Each row below holds a small network's activations on one input, seen along a few directions.
In each table, some parts of the input vary, and every possible input appears once, in random order.
A made-up example of a description, with smaller parts first: one of 8 places around a ring, together with either a single point or (one of 2 separate values, together with one of 4 places along a line) or one of 9 places along a line.
Shared parts are said once, and a part with two or three values counts as separate values.
In the rows, zero is written as 128.

Other details of the inputs shift rows strongly along two fixed directions, in all tables alike. That doesn't count.

Table:
R1: [206 170 201 134 108 113 182 166  49  98 188 124 202  32 124 103]
R2: [ 56  87  34 133 103 122 148 134 113 138 125 138 127 148  86 129]
R3: [174 125 188 131 152 144 116 115 157 104 132 134 121 136 160 137]
R4: [142 115 152 143 164 149 123 142 160 159  89 139 124 161 152 162]
R5: [138 124 144 135 153 144 103 130 160 150  84 127 110 157 151 156]
R6: [123  93 142 130 143 154  96 101 165 115 107 136  93 165 146 145]
R7: [ 52  82  34 128 110 129 165 125 125 134 141 142 122 156  83 119]
R8: [109 121  83 134 119 120 184 161  99 141 145 138 158 117  97 123]
R9: [176 167 196 129 144 131  93 133 133 146 104 111 132 116 160 134]
R10: [105 120  79 137 110 122 170 165  89 141 131 134 157 110  94 130]
R11: [ 48 119  29 116  89 104 121 125 106 147 120 117 117 137  81 111]
R12: [132 121 141 132 146 140  95 120 164 141  89 126 104 153 154 153]
R13: [153 162 144 125 124 110 176 146  91 118 175 130 163  86 117 102]
R14: [129 100 144 132 151 144 113 106 171 120 120 144 101 169 149 138]
R15: [174 127 187 136 150 144 105 127 146 114 115 130 119 124 162 146]
R16: [124 119 140 124 158 136 112  91 181 123 132 145  93 176 150 126]
R17: [132 130 143 127 168 134 127 112 181 138 125 142 103 168 153 133]
R18: [130 127 143 125 161 135 122 105 182 128 128 141 102 172 149 131]
R19: [118 122 140 113 134 139  67  92 161 126 101 113  81 157 143 130]
R20: [171 124 186 133 141 145  99 118 147 106 118 129 121 130 162 145]
R21: [103 134  84 137 108 116 161 162  91 160 118 125 161 109  98 135]
R22: [127 138 139 121 144 132  77 115 164 149  88 116  98 154 155 138]
R23: [160 134 188 117 149 139 108  87 159  95 154 134 101 136 155 114]
R24: [161 124 184 124 130 144  83  97 140  96 121 115 102 123 151 133]
R25: [ 94 148  74 121 100 107 137 155  89 156 121 111 147 108  96 114]
R26: [102 116  77 132 115 117 174 149 105 134 150 138 151 116 102 120]
R27: [ 65 125  48 133 134 111 194 154 127 181 134 143 147 154  93 124]
R28: [ 52  99  27 128  93 114 138 128 110 140 118 129 122 143  82 127]
R29: [193 173 184 122  72 106 133 141  42  68 180 102 181  17 119 102]
R30: [192 195 186 109  67  94 118 139  32  73 185  88 179   8 116  80]
Each input here is: one of 5 places along a line, together with one of 6 places along a line.
Question: Changing only the place on the line of 5 turns R24 into R19. The same change can be made to R28. Which row results?
Answer: R11
Question: Change only the place on the line of 6 in R15. List by row number the other rows that result.
Answer: R2, R4, R6, R10, R20
Question: Change only the place on the line of 5 in R22. List by row number the other rows that result.
Answer: R12, R15, R17, R26
Question: A walk changes only the place on the line of 5. It starts at R25 and steps to R5. List the rest of the walk in order.
Answer: R10, R8, R13

Table:
R31: [116 134 106 137 110 124 169 151  88 149 132 122 163 101 100 136]
R32: [ 55 121  46 125  98 108 123 123 114 155 116 121 121 143  90 121]
R33: [103 153  85 111  97 106 129 125  96 122 143 106 126  94  95 104]
R34: [124 132  97 135 120 122 159 170  91 145 124 124 156  95 108 132]
R35: [ 93 123  81 117 126 117 107 107 156 122 121 125 101 153 124 127]
R36: [101 141  88 108 104 113 141 123  97 118 162 116 128 107  95  87]
R37: [120 150  91 127 116 102 170 149 109 127 154 131 158 104 109 116]
R38: [109 127  89 123  93 119 123 147  81 119 123 111 133  90  98 119]
R39: [113 102 103 134 156 144 147 156 142 159 109 144 124 159 125 137]
R40: [190 140 224 123 115 146 100 104 104  87 154 113 133  90 145 112]
R41: [129 122  97 140 119 119 161 168 101 125 134 137 161 103 116 133]
R42: [ 57 108  43 127  96 103 125 120 126 137 126 134 127 151  99 124]
R43: [117 140 100 138 105  99 163 149 101 135 149 138 170 110 113 121]
R44: [187 157 220 118 116 125  93 106 107  90 162 117 134  91 154  96]
R45: [150 129 156 127  94 126 113 112 101  88 146 116 142  93 126 127]
R46: [116 161  93 122 118 107 168 152 102 147 144 118 151  97 102 114]
R47: [149 119 152 125 112 129 138 102 112  71 173 133 125  90 126 113]
R48: [151 118 162 144 151 142 129 126 158 133 110 138 133 152 153 161]
R49: [201 174 222 132 132 120 119 132 112 122 142 120 154  86 163 125]
R50: [161 164 159 118 135 122 159 142 108 122 166 126 149  96 128  99]
R51: [185 121 200 126 145 147  63 112 162  87 103 124 100 130 182 146]
R52: [ 85  83 101 140 178 161 136 124 192 185  81 150  98 222 133 162]
R53: [114 101 147 130 156 162  68  88 195 152  63 124  71 197 154 168]
R54: [167 123 215 135 200 157  87 105 215 158  90 147  91 206 196 151]
R55: [182 120 211 122 154 159  71 112 154 101 111 122  94 136 173 129]
R56: [ 52  65  41 145 180 150 166 122 208 172  93 171  85 233 121 168]
Question: Describe the family of inputs behind these rows.
Answer: one of 2 separate values, together with either a single point or (one of 3 separate values, together with one of 4 places along a line)
Question: Changing only the choice among 2 separate values turns R44 into R54. The same change can be made to R32. Which row results?
Answer: R49
Question: Change only the choice among 2 separate values in R52. List by row number the other rows that result.
Answer: R40
Question: Change only the choice among 3 separate values in R40. List by row number the other rows that result.
Answer: R45, R53

Table:
R57: [168 135 190 131 154 137  74 102 181 114 100 128 100 154 179 152]
R58: [ 99 127  94 124 115 117 121 120 131 136 123 122 124 137 118 126]
R59: [ 96 131 100 119 115 119 118 118 127 141 124 120 119 141 112 118]
R60: [108 112 108 139 135 125 155 136 130 144 137 147 140 147 120 128]
R61: [118 122 107 123 105 124 129 134 101 118 137 120 135 106 112 116]
R62: [206 158 242 120 136 141  95 105 119  91 148 115 121  91 162 115]
R63: [125 133 106 125 149 129 157 141 147 135 134 134 131 141 125 127]
R64: [120 121 106 125 105 122 129 136 101 113 137 122 137 105 112 122]
R65: [112 122 102 131 148 122 151 136 150 144 131 148 122 151 131 126]
R66: [167 137 195 125 145 145 100 105 144 111 127 123 108 126 156 129]
R67: [113 116 111 129 128 130 131 121 132 125 126 131 120 133 121 135]
R68: [153 169 148 117  78 101 138 133  58  94 178 107 167  49 108  91]
R69: [111 128 107 125 119 118 116 120 135 129 122 125 125 135 125 132]
R70: [107 107  95 131 124 130 118 132 137 125 110 132 117 144 124 139]
R71: [162 119 184 136 165 150  88 102 186 117  97 137  91 161 175 158]
R72: [171 149 166 132  99 118 183 150  62  99 186 128 190  63 111 107]
R73: [118 119 114 145 147 139 159 158 134 177 101 138 148 150 123 152]
R74: [100 117  99 121 118 131 119 126 120 136 121 122 116 139 110 117]
R75: [102 111 101 129 129 132 130 119 139 136 120 131 113 144 120 133]
R76: [132 139 117 140 155 127 158 166 131 169 108 136 143 134 133 145]
R77: [100 115  97 122 118 132 121 128 122 133 122 124 118 136 113 121]
Question: Describe the family of inputs behind these rows.
Answer: either one of 2 separate values or one of 4 places along a line or (one of 3 separate values, together with one of 5 places along a line)
Question: Change only the choice among 3 separate values in R77. List by row number the other rows that result.
Answer: R66, R68
